Each row below holds a small network's activations on one record, seen along a few directions.
Each row is followed by the record's values for the fields U, T, Z, G.
The largest differences between rows may come from other fields.
In the rows, 500 means zero.
Strong random noise was added to every row along 18 fixed directions; ignore it. To show where, here is one row again and again, with new noise each time:
[461 416 533 638 466 610 354 613 402 381 479 510 464 581 467 504 595 556
 629 503 243 463 557 515 636 493 473 670 379 458 529 632 496]
[587 540 598 613 642 424 279 554 456 527 450 673 645 667 491 471 850 602
 441 439 615 528 507 557 610 595 515 496 533 611 399 620 470]
[409 565 575 279 287 400 372 548 468 686 507 667 769 545 480 340 452 678
 437 556 387 491 274 595 369 501 590 406 195 593 405 416 654]
[511 505 529 556 489 562 583 414 467 479 573 579 527 371 641 682 349 436
 567 372 358 476 620 399 676 324 396 657 341 454 405 350 527]
[507 447 518 524 302 588 466 529 357 444 500 323 430 422 514 555 356 452
 546 630 556 429 447 482 490 408 379 665 332 403 564 538 552]
[458 265 390 531 367 575 579 492 449 431 781 604 596 263 490 585 299 426
 476 609 567 412 675 710 648 391 508 653 373 535 468 424 648]
[696 419 478 297 450 686 496 650 408 515 314 293 552 343 341 424 473 192
 747 364 613 517 379 512 623 595 763 529 290 527 605 301 303]
[513 456 641 222 414 638 534 502 487 305 526 574 653 388 542 338 425 613
 350 528 453 452 437 332 535 718 534 497 248 502 628 511 233]
[597 498 363 482 728 474 441 318 595 429 426 477 584 568 754 578 602 332
 424 586 530 329 410 614 550 607 579 616 499 321 518 586 357]
[594 397 583 395 454 724 546 413 510 286 832 419 691 163 441 528 257 621
 553 518 699 505 462 459 422 650 546 484 444 726 637 521 688]
[500 543 616 390 702 653 559 620 555 472 423 599 678 579 507 593 588 432
 838 345 355 612 504 419 514 555 480 215 513 560 353 477 561]
[531 728 470 618 470 443 548 311 796 509 629 671 425 525 790 565 232 648
 288 534 350 362 313 249 491 684 686 399 703 528 449 539 295]
[598 704 630 551 328 549 619 564 446 546 594 413 467 559 617 772 293 421
 333 528 900 495 591 514 503 388 373 639 501 703 330 406 720]
[475 628 243 379 772 328 296 443 409 556 514 677 691 434 529 592 545 337
 519 415 529 579 383 635 628 478 674 556 649 590 418 409 769]
[375 732 605 544 258 484 372 458 405 479 612 328 333 568 858 466 385 703
 237 695 749 299 488 525 507 618 462 621 488 562 571 668 469]
[597 583 572 531 655 533 666 584 352 569 511 202 493 527 368 631 728 352
 765 241 357 382 463 455 462 661 542 675 186 398 668 392 559]
[437 582 617 411 494 602 596 598 555 457 636 397 524 573 478 591 506 728
 671 575 234 400 581 357 344 682 419 223 617 528 522 666 521]
[655 459 681 524 588 642 797 621 645 339 574 331 526 674 382 647 608 610
 385 477 578 447 446 471 315 569 435 493 559 640 672 604 625]
[553 160 650 560 705 592 807 428 544 551 603 427 736 419 369 354 915 556
 738 391 299 394 695 552 437 779 506 303 208 238 603 533 212]
[437 487 416 425 693 478 721 509 398 465 418 453 460 506 582 575 622 294
 452 496 488 494 702 458 638 536 419 505 596 270 512 480 313]

[490 436 697 631 422 613 630 521 417 499 325 339 373 580 478 273 621 539
 405 447 644 660 629 420 542 561 476 518 461 434 550 530 246] => U=u2, T=t5, Z=z3, G=g2
[578 563 718 382 548 636 535 295 419 517 360 273 569 418 531 494 475 638
 543 349 522 778 767 300 441 313 244 450 575 549 420 418 519] => U=u2, T=t3, Z=z2, G=g2
[570 363 503 692 612 633 452 364 698 523 340 538 521 590 711 418 580 429
 598 461 546 557 624 662 666 456 634 404 636 494 333 534 299] => U=u1, T=t1, Z=z3, G=g2
[704 605 591 618 551 402 412 308 593 696 560 518 626 446 549 611 588 581
 637 369 533 377 383 429 447 539 518 463 340 541 358 404 508] => U=u5, T=t3, Z=z5, G=g1
[706 397 377 513 372 431 470 502 702 695 416 564 687 638 246 467 437 449
 453 614 340 472 152 664 272 487 771 515 368 511 416 422 601] => U=u3, T=t4, Z=z3, G=g1
[302 583 548 650 618 403 532 561 453 514 352 433 283 629 687 392 716 513
 537 369 510 467 274 500 538 457 482 501 449 384 672 543 490] => U=u5, T=t4, Z=z1, G=g2
[214 553 513 463 593 544 636 473 499 458 553 524 483 439 588 487 372 593
 630 335 277 656 530 503 482 360 473 455 505 562 505 416 842] => U=u1, T=t2, Z=z5, G=g1
[464 508 392 572 480 310 375 475 398 609 511 416 514 621 389 307 683 578
 272 512 477 454 323 743 422 598 740 789 368 510 694 535 636] => U=u1, T=t5, Z=z4, G=g2
[517 601 625 607 511 404 496 503 513 629 438 529 385 500 613 580 617 581
 606 399 533 469 528 293 543 379 306 290 626 445 451 498 345] => U=u4, T=t2, Z=z4, G=g2
[652 412 344 531 592 324 491 675 383 510 460 416 393 527 201 662 785 441
 338 600 706 478 726 589 578 360 382 574 869 528 545 579 479] => U=u5, T=t4, Z=z1, G=g2
[485 728 536 497 559 444 661 431 333 536 439 575 412 465 612 534 444 291
 308 410 675 619 674 215 670 675 430 580 503 356 347 364 221] => U=u3, T=t4, Z=z3, G=g1
[137 709 498 844 564 460 463 264 440 616 660 479 451 554 820 404 371 594
 607 453 351 672 505 595 371 607 564 560 502 430 363 601 868] => U=u1, T=t3, Z=z1, G=g2
[592 473 451 575 680 522 646 641 382 310 678 553 464 417 281 709 589 250
 556 403 571 445 575 397 581 716 446 710 409 434 605 497 510] => U=u4, T=t2, Z=z4, G=g2
[375 353 443 523 494 462 685 693 411 549 471 519 393 343 332 356 564 374
 559 427 707 616 458 547 582 468 585 340 572 484 608 406 478] => U=u4, T=t4, Z=z5, G=g1
[690 459 307 475 656 439 192 401 631 580 617 656 708 479 436 555 599 434
 589 579 614 419 593 746 547 645 689 384 700 658 314 539 517] => U=u2, T=t3, Z=z2, G=g2
[452 469 600 521 197 673 501 627 550 451 424 455 358 508 616 281 320 446
 487 684 731 472 438 518 515 699 636 386 401 499 472 574 185] => U=u5, T=t4, Z=z1, G=g2
[479 571 452 556 214 407 549 636 468 542 579 549 340 468 471 423 312 458
 189 625 733 445 397 490 508 602 644 598 509 544 564 488 375] => U=u4, T=t5, Z=z1, G=g1
[541 505 572 696 485 514 481 397 698 673 618 591 566 375 709 630 387 536
 842 330 530 388 312 526 519 326 544 288 391 606 356 367 662] => U=u5, T=t2, Z=z3, G=g2
[581 420 628 305 530 523 619 541 389 496 482 413 715 560 250 424 651 548
 347 471 593 643 578 559 328 500 396 553 362 571 575 452 640] => U=u3, T=t2, Z=z2, G=g2
[598 412 359 211 664 521 540 350 498 359 392 417 695 470 542 446 503 250
 315 617 677 469 320 658 416 618 602 690 328 362 629 472 481] => U=u3, T=t5, Z=z5, G=g2
[422 206 293 308 597 454 413 247 573 371 411 542 600 239 594 381 481 651
 398 562 205 496 510 604 600 172 488 560 585 351 667 509 443] => U=u4, T=t4, Z=z5, G=g1
[564 443 420 656 526 493 468 482 501 383 715 576 522 476 457 762 436 481
 470 580 453 429 631 561 501 414 367 713 557 510 465 598 708] => U=u4, T=t2, Z=z4, G=g2
[501 185 482 319 558 719 731 575 572 298 562 309 525 443 411 592 526 484
 721 552 238 311 674 593 496 399 385 456 402 404 700 525 492] => U=u1, T=t1, Z=z3, G=g2
[707 647 408 307 679 610 550 293 448 527 492 155 727 302 457 654 335 189
 616 433 830 674 503 651 308 661 673 662 455 582 400 352 808] => U=u4, T=t4, Z=z5, G=g1
[502 384 433 158 674 486 539 493 525 431 476 723 761 361 349 414 585 501
 463 487 386 623 703 458 563 589 524 304 606 503 427 451 337] => U=u1, T=t2, Z=z5, G=g1
[327 699 369 723 650 398 495 505 318 378 690 523 331 443 338 612 420 505
 646 456 207 546 281 165 432 739 481 636 558 356 624 623 751] => U=u5, T=t2, Z=z3, G=g2
[523 481 541 348 517 550 590 676 583 452 731 697 578 333 284 685 379 598
 784 422 404 445 463 251 504 486 404 107 625 702 470 421 629] => U=u1, T=t1, Z=z3, G=g2
[612 155 555 517 425 698 591 502 744 344 610 536 697 454 371 454 453 625
 433 731 703 525 547 760 340 507 523 359 558 644 454 658 605] => U=u4, T=t4, Z=z5, G=g1
[498 476 391 434 507 472 414 748 371 343 498 686 442 492 235 462 560 410
 425 525 422 541 517 386 659 668 587 584 585 513 594 558 345] => U=u4, T=t2, Z=z4, G=g2
[621 565 650 572 538 566 515 342 691 583 295 527 647 697 537 387 486 602
 398 280 356 711 335 508 411 404 663 609 366 642 397 376 597] => U=u1, T=t1, Z=z3, G=g2
[504 775 664 208 496 620 580 280 636 537 535 506 733 474 767 564 198 559
 576 513 455 581 481 299 264 641 425 212 454 541 285 433 527] => U=u4, T=t1, Z=z2, G=g1
[554 585 473 334 540 480 653 676 672 624 306 370 417 741 412 506 587 505
 496 509 446 485 481 487 421 497 629 177 848 600 513 476 385] => U=u1, T=t1, Z=z3, G=g2
[639 451 482 555 538 588 478 413 660 393 207 788 620 657 450 484 392 428
 299 439 176 742 452 385 616 398 608 746 422 466 251 424 369] => U=u5, T=t3, Z=z5, G=g1
[139 384 269 535 575 348 715 454 297 299 434 649 329 439 623 472 345 351
  84 637 564 677 406 492 621 154 268 772 626 224 647 503 716] => U=u4, T=t3, Z=z3, G=g1
[566 505 544 603 402 526 677 559 741 528 498 642 408 625 427 632 369 596
 423 415 192 495 606 396 511 330 498 503 561 587 372 401 458] => U=u2, T=t1, Z=z5, G=g2

Here are new rows. What are their fields?
[452 552 411 729 498 548 598 675 560 459 610 485 248 573 469 641 425 395
 528 481 613 478 653 587 625 526 611 532 751 651 451 518 591] => U=u2, T=t1, Z=z5, G=g2
[641 330 437 693 322 625 600 524 584 453 655 264 402 491 385 593 399 534
 380 691 632 381 726 711 495 507 596 664 651 603 523 595 521] => U=u5, T=t2, Z=z3, G=g2
[583 411 437 653 417 612 525 488 554 295 772 674 542 398 471 718 226 434
 380 731 685 475 606 481 533 567 419 596 620 564 352 626 603] => U=u4, T=t3, Z=z3, G=g1
[368 542 332 486 462 399 450 468 416 616 512 380 459 504 498 536 406 455
 553 671 560 531 448 651 383 401 488 453 668 456 465 535 785] => U=u1, T=t5, Z=z4, G=g2
[438 717 645 311 529 472 421 491 375 697 308 206 554 560 527 393 689 717
 670 378 277 636 618 410 355 513 482 302 600 495 517 537 465] => U=u4, T=t5, Z=z1, G=g1
[437 402 507 565 699 441 563 489 494 452 539 538 431 337 573 499 704 497
 636 280 516 407 460 496 651 418 459 484 419 447 676 438 472] => U=u4, T=t4, Z=z5, G=g1
[479 509 532 723 572 466 585 476 471 491 715 524 562 393 211 329 517 676
 410 300 485 757 334 443 351 726 771 589 556 691 685 513 761] => U=u4, T=t2, Z=z4, G=g2
[398 652 672 293 410 471 453 452 310 594 493 466 691 419 549 369 458 613
 516 647 764 647 406 332 290 676 339 192 468 457 390 578 535] => U=u4, T=t3, Z=z3, G=g1
[527 452 476 342 693 601 350 240 564 355 391 352 475 344 735 483 488 660
 530 421 448 576 664 425 635 242 382 407 858 564 618 533 409] => U=u2, T=t3, Z=z2, G=g2
[508 614 541 468 395 473 378 453 460 671 417 503 584 555 529 444 463 473
 608 506 462 497 409 501 451 554 549 482 277 467 337 426 510] => U=u1, T=t1, Z=z3, G=g2
[666 370 424 545 514 367 570 407 532 489 678 702 663 465 295 678 525 492
 306 731 542 435 637 439 393 560 297 532 540 357 352 594 467] => U=u1, T=t5, Z=z4, G=g2
[362 532 602 594 284 502 648 608 395 420 736 618 399 449 539 460 399 566
 264 633 615 434 691 396 548 728 420 559 412 448 505 593 318] => U=u4, T=t5, Z=z1, G=g1
[297 300 304 405 627 597 441 491 492 244 524 554 524 453 537 531 389 442
 638 549 175 495 418 663 561 270 459 658 437 422 645 544 813] => U=u2, T=t5, Z=z3, G=g2
[535 673 582 462 395 417 535 650 647 483 466 626 384 661 334 544 433 695
 380 488 297 452 259 205 363 539 481 410 533 597 526 511 475] => U=u2, T=t1, Z=z5, G=g2
[391 646 421 344 654 368 602 860 469 416 347 605 286 753 459 665 638 286
 585 413 327 324 172 333 541 463 408 438 486 388 700 475 509] => U=u1, T=t5, Z=z4, G=g2
[448 597 667 591 362 634 538 443 625 498 549 517 487 530 777 527 300 585
 507 539 627 543 605 528 471 475 461 407 507 621 298 529 522] => U=u5, T=t4, Z=z1, G=g2
[583 463 513 441 689 474 304 331 588 454 464 629 595 401 650 423 619 550
 511 329 587 474 415 502 643 437 532 472 476 591 555 440 411] => U=u2, T=t3, Z=z2, G=g2
